Each row below is a small network's average activation on inputs in which a field has the value named, seen along a few directions.
Related values have similar rows: they may be neighbours, one step apart, or belong to one group.
(in the rows, 500 means zero)
Random noise pushes rows far along 20 fixed directions. That doesn't count. These rows show it; they differ only by the noise:
[525 593 387 554 619 564 469 473 458 327 415 614 485 652 725 613 613 520
 402 590 576 430 396 467 625 378 419 675 325 380 695]
[539 545 427 608 303 533 446 703 582 483 447 371 537 460 437 794 403 633
 320 205 516 674 578 525 717 478 241 396 412 441 370]
[653 197 461 210 642 518 532 679 681 299 595 752 376 462 740 391 637 318
 582 359 571 544 429 593 429 485 341 584 429 299 436]
[521 623 555 477 364 518 513 392 768 455 473 439 453 691 608 468 522 496
 488 535 483 557 388 502 664 293 661 585 464 423 327]
[596 661 598 519 534 538 640 378 408 417 483 311 276 698 435 851 759 701
 437 589 696 372 492 286 466 422 489 448 496 649 342]
[477 514 526 610 129 616 360 583 469 629 467 664 493 610 543 442 286 545
 281 703 504 439 408 613 503 339 535 741 319 515 457]
[411 566 549 501 417 405 449 719 440 447 541 544 497 512 498 538 545 367
 605 299 733 550 417 437 440 563 607 367 510 344 646]
[426 167 374 824 654 625 738 675 579 284 705 526 424 433 651 643 460 684
 593 642 469 331 577 587 296 365 381 413 428 472 475]
[460 485 643 437 275 654 496 307 487 608 535 419 461 439 550 417 374 626
 620 301 422 447 671 715 570 524 531 368 623 542 469]
[612 478 501 512 186 359 276 736 423 550 529 381 359 326 482 532 373 424
 435 522 686 384 599 569 323 547 469 484 614 711 409]
[396 711 475 444 279 305 394 666 521 326 596 337 374 692 429 715 570 417
 556 332 576 674 327 332 599 535 594 466 420 391 325]
[436 340 569 689 326 594 368 466 547 647 400 564 395 446 452 431 355 612
 537 756 448 707 496 475 433 397 592 448 423 381 487]
[571 320 442 527 648 609 648 580 526 422 649 575 393 631 546 289 486 431
 475 709 459 517 352 544 478 358 547 458 376 602 512]
[571 623 494 462 440 617 688 483 828 323 503 531 462 611 689 331 425 437
 546 383 415 266 497 864 712 389 574 490 540 555 417]
[513 485 629 566 389 423 577 501 312 589 328 691 379 424 428 773 723 756
 401 575 680 423 444 307 320 551 382 442 507 486 576]
[647 386 662 407 587 588 539 385 362 633 524 491 602 517 599 545 615 599
 528 394 736 404 578 451 350 436 529 548 572 459 480]
[535 646 429 266 165 586 581 392 685 457 362 602 412 435 453 781 688 594
 438 465 642 640 744 487 431 500 323 837 774 147 364]
[591 337 285 521 602 413 394 786 430 459 604 562 496 346 604 492 231 646
 448 330 511 539 682 353 354 518 444 501 470 273 722]
[721 680 452 241 479 166 562 548 406 474 766 490 460 563 564 582 565 430
 269 130 594 322 473 231 531 387 554 559 319 672 310]
[766 422 475 208 589 429 639 591 416 679 527 526 629 537 782 202 554 531
 314 249 549 548 285 462 572 439 373 528 666 554 735]
[490 556 629 441 499 462 322 561 442 474 396 643 561 529 341 524 534 385
 434 607 691 372 480 448 398 589 645 570 471 504 562]
[521 429 379 477 619 215 365 641 524 325 563 510 426 273 639 464 527 332
 485 557 526 305 511 425 368 547 471 477 541 636 641]


G, 20 values:
g12: [421 136 646 660 579 582 617 418 583 563 634 482 630 425 580 442 690 578
 598 571 565 638 417 542 452 356 460 327 593 569 462]
g16: [456 405 661 461 348 520 486 674 743 423 528 663 140 452 453 397 502 427
 429 652 576 343 476 501 379 468 544 344 532 702 498]
g13: [408 559 614 447 457 709 402 629 658 484 534 641 751 553 332 490 357 453
 245 295 675 358 699 604 631 511 563 497 465 446 679]
g9: [314 494 659 383 528 774 445 480 590 489 544 245 397 689 364 489 472 532
 667 622 616 632 577 358 364 546 646 503 772 339 534]
g7: [561 746 494 544 618 439 369 470 472 562 351 467 478 525 643 503 460 400
 522 386 518 457 481 464 637 502 520 475 327 455 590]
g11: [616 637 665 523 652 534 399 317 493 665 190 437 724 564 619 496 655 395
 461 349 550 542 310 566 838 483 421 439 420 623 540]
g1: [345 561 765 562 401 698 565 388 493 714 388 662 515 327 390 645 671 326
 415 464 782 382 633 478 406 457 439 404 446 518 579]
g5: [470 432 414 590 660 324 262 384 578 101 637 539 314 431 751 537 575 432
 759 480 472 311 606 603 600 486 609 406 313 545 537]
g2: [558 251 396 303 601 663 559 582 385 450 579 475 596 527 434 201 515 426
 560 798 504 506 488 733 307 660 440 689 898 595 624]
g15: [405 468 534 567 625 513 560 368 494 532 468 672 321 415 501 394 500 576
 686 584 509 568 613 352 375 500 692 330 461 269 762]
g4: [684 751 242 632 331 334 230 601 158 699 536 303 507 496 500 300 151 415
 556 470 548 639 633 543 497 535 701 567 495 548 631]
g19: [496 586 616 440 653 443 431 390 570 485 285 398 462 646 444 525 534 787
 633 512 438 640 428 268 539 631 646 435 687 311 578]
g6: [434 306 536 468 578 634 405 368 400 655 667 443 387 590 641 280 302 588
 539 609 297 596 466 338 450 348 570 563 333 456 510]
g17: [699 368 402 617 741 496 573 377 354 353 494 559 317 506 565 391 680 420
 721 654 611 589 468 601 549 455 570 278 384 581 612]
g8: [643 465 712 396 417 446 392 484 580 728 347 531 657 377 512 504 447 680
 396 304 566 405 587 479 455 542 469 525 659 522 422]
g20: [470 604 531 790 798 459 424 565 932 522 123 256 681 378 471 612 475 531
 639 655 563 614 593 373 469 510 638 414 724 226 566]
g14: [658 477 453 414 659 668 634 507 545 450 493 335 492 753 462 476 379 705
 381 575 270 439 413 565 627 501 416 576 478 650 286]
g18: [545 545 386 542 792 629 391 723 233 514 598 350 524 631 416 374 221 339
 649 537 508 444 578 572 345 665 588 546 403 525 571]
g3: [642 180 691 333 819 491 405 657 572 341 671 488 510 672 695 394 629 463
 435 501 650 240 314 496 451 466 537 463 389 713 473]
g10: [363 576 645 362 473 441 545 401 685 487 417 369 415 534 504 387 538 573
 446 607 309 355 343 438 560 580 530 414 741 707 562]
G is arranged as a ring.
Which values are neighbours of g16? Give them in the order they are listed. -> g11, g19
Which values are neighbours of g17? Give them in the order they are listed. -> g1, g14
Which values are neighbours of g5? Give them in the order they are listed. -> g12, g4
Which values are neighbours of g2? Give them in the order they are listed. -> g6, g10

S, 14 values:
s12: [794 658 360 340 371 273 536 341 454 588 423 476 549 554 722 417 442 575
 564 313 290 511 412 598 636 476 507 759 502 476 199]
s9: [684 488 277 607 480 402 714 637 646 438 610 518 497 377 353 470 426 513
 473 617 644 529 737 451 293 355 671 530 701 425 427]
s13: [288 381 734 567 274 550 513 389 719 606 386 612 388 395 780 429 570 587
 718 341 366 550 352 651 602 431 415 298 502 356 484]
s8: [588 616 610 446 368 285 383 902 382 587 274 576 537 532 409 450 491 425
 566 335 674 531 226 567 450 796 503 387 607 483 567]
s1: [476 569 392 468 414 490 730 547 781 375 783 377 472 561 580 481 457 562
 345 373 487 428 610 444 575 292 587 453 614 532 514]
s6: [502 446 615 452 509 315 316 543 599 440 301 619 572 509 701 444 590 576
 471 442 438 458 235 545 675 566 427 494 491 502 601]
s11: [475 590 635 418 356 379 647 539 576 656 370 450 401 481 512 553 506 706
 441 443 311 367 337 466 467 628 393 457 625 638 360]
s5: [551 462 566 473 801 601 759 393 650 541 475 420 553 450 168 585 604 475
 541 467 435 621 647 439 469 564 485 317 503 521 261]
s4: [388 517 640 460 507 573 565 616 624 250 540 390 470 750 570 710 585 638
 496 323 529 293 337 538 641 538 449 420 457 525 391]
s7: [589 253 601 522 477 506 538 656 505 454 665 369 721 584 420 492 476 670
 404 535 645 316 508 618 391 499 600 461 678 710 387]
s10: [356 181 649 801 777 528 310 562 513 472 263 679 608 404 422 341 588 358
 707 947 634 631 293 493 337 532 693 305 481 410 780]
s3: [421 580 635 292 523 432 388 252 454 567 282 638 682 250 319 667 748 335
 441 315 380 479 560 603 653 780 201 514 468 624 409]
s14: [647 525 407 473 545 368 284 592 567 548 240 476 420 408 381 508 461 399
 522 592 481 800 480 361 483 608 454 556 532 354 436]
s2: [491 336 578 466 574 584 548 461 577 423 561 846 439 550 666 236 582 336
 373 549 475 432 274 610 687 325 498 405 177 588 689]
S is arranged as a line.
A walk along S starts at s14 and steps to its neighbour s12. Put s1, s6, s5, s10 in the order it reaches them. -> s10, s1, s5, s6
Which values are neighbours of s2? Give them in the order they are listed. -> s4, s7
Which values are neighbours of s3? Give them in the order they are listed. -> s8, s11
